A small network was shown many inputs. Here are its activations along a few directions, one row for each input.
Each table varies a few parts of the input and shows all the possible inputs, shuffled.
A made-up example of a description, with smaller parts first: one of 6 places along a line, together with either a single point or one of 9 places along a line or (one of 2 separate values, together with one of 8 places around a ring).
Shared parts are said once, and a part with two or three values counts as separate values.
(in the rows, 128 means zero)

Other details of the inputs vary at random and push rows far along two fixed directions, the same in every table; ignore that.

A family of inputs:
x1: [151  16  88  88 120 101 103 158  60 102 161  99  97 136]
x2: [115 148 167 124 164 118 140 129  83 121 143  98 161 124]
x3: [133 150 103 142  85 139 127  99 215 137 101 167  96 123]
x4: [186  73  69 118  92 107 103 122 160 105 128 136  32 124]
x5: [161  99 118  71 135 103 119 156  75  97 176  86 107 132]
x6: [100 202 165  99 162 142 156 147 110 118 136 109 199 132]
x7: [105 178 169 190 108 144 129  83 216 177  62 179 131 126]
x8: [120 195 155 177  97 149 131  96 229 163  57 173 136 124]
x9: [129  40 104  96 138 114 125 156  47 117 165 109 130 129]
x10: [167  31  74  73 110 105 106 173  69  86 159  91 101 136]
x11: [108 190 149 103 162 135 158 142 102 102 144  98 190 123]
x12: [ 93 175 175 171 132 147 146  96 169 177  94 172 152 120]
x13: [ 80 210 215 131 185 146 153 130  83 151 119 101 224 139]
x14: [115 113 110 206  86 144  97 111 206 169  78 169 111 134]
x15: [129 104  69 157  63 147 120 110 222 135  69 177 108 127]
x16: [137 168 148 114 162 123 140 141  94 102 136  96 169 127]
x17: [153 112  96  71 141 113 130 153  82  76 178  98 112 128]
x18: [113 140  91 161  97 153 117 140 187 136 106 147 142 136]
x19: [129 137 153 124 164 115 132 127  83 113 145 103 147 128]
x20: [ 64 183 180 169 188 154 149 152  78 159 130 109 250 133]
x21: [166  48  69 151  83 112 106  91 179 140 123 180   5 115]
x22: [109 188 156 202 136 141 139  78 201 160  59 162 146 121]
x23: [165  54  55 151  58 126  79 142 186 130 117 150  49 136]
x24: [109 130 163 107 152 133 139 134  74 146 157 122 142 132]
x25: [ 77 204 205 141 194 140 168 121  81 155 136 113 228 123]
x26: [143 143 124 146  78 143 113 105 204 152  84 164  85 132]
x27: [135 115 112 182  94 132 123  77 197 157  95 191  70 113]
x28: [153 111  91  72 149 113 133 154  84  79 174  93 109 129]
x29: [158  78  89  44 110 117 114 162  83  92 189 104  71 140]
x30: [161  53 112  78 128  91 106 142  68 107 188  98  66 133]
x31: [137 151 145 107 148 120 138 143  96 104 142  94 151 123]
x32: [ 98 160 175 130 176 129 158 126  75 135 148 112 180 116]
Description of these inputs: one of 4 places along a line, together with either one of 2 separate values or one of 6 places along a line.
The inputs of x29 and x26 match in every part but the place on the line of 4. If x28 is changed in the same way as x29 into x26, which row does it become? -> x4
List by row number the other rows that have the place on the line of 4 in common with x20. -> x9, x12, x21, x24, x25, x27, x32
List by row number the other rows that have the place on the line of 4 in common with x1. -> x2, x7, x13, x14, x19, x22, x30
Which other rows does x18 become when the choice among 2 separate values takes its other values? List them by row number. -> x15

A family of inputs:
x33: [111 129 148 118 130 126 134 146 104 128 145 112 163 124]
x34: [116 131 139 130 142 128 118 150 105 127 137  98 162 141]
x35: [144  99 133  94 151  96 127 141  71 101 173  92 127 124]
x36: [122 109 104 148 105 137 110 131 151 138 129 146 114 135]
x37: [133 103 121 131 100 129 121 115 147 136 103 136 111 128]
x38: [117 136 127 145 127 136 142  99 162 148 104 161 120 121]
x39: [155  90 115 117 117 109 121 113 131 122 125 137  87 125]
x40: [116 135 158 101 144 125 140 136 100 131 136 122 149 130]
x41: [125 105 138  92 132 125 133 153  80 122 147 110 147 129]
x42: [120 135 156 106 148 121 136 125  99 125 129 110 148 133]
x43: [112 198 179 162 164 133 143 116 127 144 115 119 182 123]
x44: [ 96 199 187 149 152 142 143 127 130 155 122 127 181 126]
x45: [109 174 143 177 131 145 139  99 178 162 106 159 130 119]
x46: [100 156 154 140 142 140 128 153 120 142 128 117 183 136]
x47: [131  86 111  88 148 120 139 150  62 111 164 104 133 125]
x48: [104 154 154 130 146 147 132 151 113 144 114 123 182 140]
x49: [141 123 134 131 113 128 116 112 145 144 113 139  86 133]
x50: [131 174 108  92 145 134 149 148 123  96 142 105 155 129]
x51: [116 149 149 122 148 131 132 132  97 131 160 119 139 130]
x52: [144 102 114 115 113 131 118 121 124 135 143 148  74 132]
x53: [134  92 103 123 117 114 126 117 137 127 150 141  86 119]
x54: [141 148 141 155 126 132 126 103 157 148  97 149 111 126]
x55: [110 130 121 134 153 133 131 150 102 130 147 112 161 132]
x56: [137 111 121 138 124 121 130 105 145 125 109 149  96 122]
x57: [143 152  90 106  95 138 128 129 173 105 124 139 107 132]
x58: [143 110 133 106 161 108 125 147  63 103 178  94 109 126]
x59: [116 138 156 115 144 115 132 127 106 123 143 103 149 129]
x60: [125 146 130 151 130 143 136 105 157 155 109 159 108 124]
x61: [126 107 104 138 108 144 114 130 145 140 115 152 113 139]
x62: [125  91 119  93 133 117 128 152  67 106 180 101 138 127]
x63: [144 122 125 145 127 129 124 110 141 133 114 147  84 125]
x64: [105 155 122 174 128 157 135 115 175 161  81 161 152 131]
x65: [129 106 121 141  96 122 117 117 153 133 117 130 113 124]
x66: [153  63  93 115 112 114 119 130 109 108 135 129  81 122]
x67: [150  87  98 142 111 116 103 138 136 124 132 125 101 132]
x68: [173 127  86  98 103 119 118 135 160  89 128 119  94 126]
x69: [153 149  91 118 111 129 124 127 172  94 111 132 103 120]
x70: [141  84 101 139 109 114 119 124 131 114 134 130  96 117]
x71: [137  91 111 108 110 123 123 115 129 127 138 149  85 129]
x72: [101 152 150 128 143 146 148 127 107 135 119 129 183 128]
x73: [126 148 149 141 114 141 126 115 160 158 105 157 109 129]
x74: [107 161 159 144 162 122 146 118 116 122 127 119 168 119]
x75: [146 105 124 125 109 115 107 122 134 132 143 125  73 130]
x76: [144 103 115 140 108 123 124 114 145 131 103 141 115 122]
x77: [143  85 104 123 107 127 103 138 132 131 119 127  95 143]
x78: [120 132 117 177 122 135 119 122 165 136 101 143 131 129]
x79: [121 117 148  95 139 111 131 145  90 120 167 108 136 127]
x80: [109 138 146 115 145 124 138 127 102 124 156 121 152 126]
x81: [140 108 123 113 152 122 121 155  79 116 138 100 148 139]
x82: [113 155 130 183 130 150 129 113 173 148  71 156 149 131]
x83: [140 106 115 150 104 117 120 115 151 129 117 135 116 118]
x84: [112 130 117 161 113 136 136 110 165 145 112 150 134 115]
x85: [114 224 156 118 145 148 150 133 155 109 100 103 200 134]
x86: [143 152 119  67 128 127 137 167 111  88 156  95 141 136]
What is each input in this table made of? -> one of 6 places around a ring, together with either a single point or (one of 2 separate values, together with one of 4 places along a line)
The inputs of x43 and x75 match in every part but the place on the ring of 6. If x81 is changed in the same way as x43 into x75, which row does it become? -> x77
List by row number the other rows that have the place on the ring of 6 in common with x72. -> x36, x51, x52, x57, x61, x62, x71, x80
A walk changes only the place on the line of 4. It starts at x44 and steps to x79. List the rest of the walk in order. -> x33, x46
List by row number the other rows that have the place on the ring of 6 in common with x60. -> x38, x45, x47, x50, x53, x55, x64, x84
Which other rows does x39 become when the choice among 2 separate values takes its other values? List them by row number. -> x35

A family of inputs:
x87: [103 164 141 144  93 152 126 128 168 144 108 137 160 141]
x88: [103 148 123 135 129 154 145 122 165 151  75 154 174 133]
x89: [135 177 168 148 122 129 137 103 157 135  88 138 156 116]
x90: [136  72 165 113 159 110 114 134  43 150 171 112  87 136]
x91: [ 89 109 136 192 140 149 129 112 128 181  87 167 155 129]
x92: [103 166 135 164 138 128 145  96 166 115  97 133 161 112]
x93: [140  71  81 119  68 113 121 103 197 133 118 166  60 112]
x94: [119 100 108  73 118 124 132 150  81 100 191 104 123 123]
x95: [109 161 108 158 135 162 133 143 163 138  98 158 157 133]
x96: [168  81 100 139  58 109 105 108 187 122 102 148  58 109]
x97: [141 114 110  86 150 114 129 158  82  97 194 116 108 124]
x98: [ 94 164 119 140 117 175 139 127 155 146  95 154 172 138]
x99: [103 187 148 129 124 162 154 100 157 150 111 161 132 129]
x100: [175 105  87 148  82 113  92 106 193 135 129 148  38 126]
x101: [117 171 105 170 146 157 136 125 159 142  92 137 168 131]
x102: [124 185 177 124 174 126 140 118 106 115 111 102 154 137]
x103: [123 152 128 163 129 143 114 121 164 127  65 130 154 143]
x104: [154 107 132  89 148  96 112 137  79  85 163  86 109 135]
x105: [148  88 112  88 129 104 140 140  78  87 162 101 124 105]
x106: [119 165 163 126 118 126 133 108 172 151  99 143 147 129]
x107: [120  57 155 126 143 102 109 145  53 139 181  96 119 124]
x108: [ 92 179 167 113 128 141 135 142 114 129 144 101 187 131]
x109: [105 162 159 136 111 127 135 115 179 149  95 132 162 122]
x110: [ 90 163 137 115 135 152 153 141 106 122 144 117 196 134]
x111: [113 193 145 148 150 151 152 118 160 142 113 161 131 123]
x112: [101 111 157 194 132 150 111 120 134 186  83 151 153 139]
x113: [132 176 154 143 138 142 163  92 151 136  83 156 137 111]
x114: [140  82 121  72 120 105 121 163  91 110 158  92 131 142]
x115: [143  97 124  96 138  94 112 146  85  81 162  76 117 128]
x116: [116 191 168 127 158 131 131 149 119 127 145 115 168 132]
x117: [115 164 149 122 135 140 158  96 166 152  94 160 128 124]
x118: [ 81 119 157 192 135 129 138  96 136 173 115 158 150 109]
x119: [101 166 147 110 135 162 126 160 101 134 121 107 192 152]
x120: [154 125 134  80 151 117 118 167  78 108 178 104  87 139]
x121: [112 153 141 136 119 149 127 132 168 156  69 139 171 143]
x122: [126 169 160 117 159 126 161 117  98 113 125 120 182 110]
x123: [113  48 124 129 149 107 127 144  45 135 177 115 129 128]
x124: [141  96  84 117  65 135 115  99 182 133 138 177  49 123]
x125: [ 93 123 174 199 131 137 123 113 137 179 102 143 167 132]
x126: [154  82  96  86 140 125 133 158  63  93 137 106 138 126]
x127: [172  75  91 144  57 115 105 116 184 122  94 150  68 122]
x128: [149 103 104 118  56 130  97 109 185 138 132 162  48 134]
x129: [154  93  63 153  85 117 112 106 191 125 135 149  54 109]
x130: [151  80  88 112  77 115 121  94 192 137 119 176  50 118]
x131: [104 161 138 140 167 128 152 126 108 100 119 104 197 129]
x132: [107 183 150 161 122 136 126 137 176 138 116 134 154 122]
x133: [131  80 105  71 133 110 140 154  85 104 165 104 139 131]
x134: [157 122 108  90 166 117 137 139  72 105 180  99  93 127]
x135: [145 102 114  89 157 101 131 127  76  80 169 101 112 125]
x136: [122 183 138 135 172 129 148 122 112 122 150 111 169 120]
x137: [135  58 115 163 106 120 116  84 142 174 121 188  28 120]
x138: [164  83 112  87 127 120 113 167  70  99 130  93 130 136]
x139: [171 110 145  74 141 108 130 142  65 101 149  96  97 127]
x140: [114 170 123 144 165 134 150 140 110 118 142 101 192 127]
x141: [147  90 115 100 137 101 112 154  82  81 154  78 126 141]
x142: [134  98  93  97 141 119 130 174  85  93 185 108 126 131]
x143: [132  64 159 119 149 102 106 134  51 144 181 110 104 131]
x144: [150 111 113 103 138 102 111 158  88 101 183  73 116 126]
x145: [112 175 139 166 119 143 125 143 177 139 107 139 160 136]
x146: [118 156 144 132 148 133 162 131 105 111 113 115 201 116]
x147: [141  94  73 144  81 123 113 124 194 122 138 168  55 111]
x148: [142 121 140  61 128 128 122 151  71 115 176 102  94 145]
x149: [162  95  88 134 104 119 121  85 175 114 106 164  29 123]
x150: [132 198 165 131 174 134 138 130 109 135 132  99 153 135]
x151: [110 175 144 132 160 152 124 176 110 129 120 110 191 146]
x152: [115 180 187  94 162 130 151 130 108 142 117 111 166 137]
x153: [167  91  72 160  73 118  93 122 195 131 119 140  59 133]
x154: [154  69  55 147  91 131 104 109 180 112  87 162  61 132]
x155: [130 167 118 169 131 151 114 135 164 146  88 125 156 141]
x156: [ 92 129 164 184 144 129 137  87 130 177 116 169 141 116]
What is each input in this table made of? -> one of 2 separate values, together with one of 5 places along a line, together with either a single point or one of 6 places around a ring
The inputs of x105 and x96 match in every part but the choice among 2 separate values. If x113 is changed in the same way as x105 into x96, which row does it become? -> x139
The inputs of x90 and x137 match in every part but the choice among 2 separate values. If x125 is changed in the same way as x90 into x137, which row does it become? -> x123
List by row number the other rows that have the choice among 2 separate values and the place on the line of 5 in common with x118. -> x92, x93, x94, x105, x129, x147
Which other rows does x146 become when the place on the ring of 6 takes its other values? List them by row number. -> x110, x131, x133, x140, x142
Which other rows does x98 become when the choice among 2 separate values takes its other values? List them by row number. -> x119
Which other rows does x116 become when the choice among 2 separate values takes its other values? List them by row number. -> x97
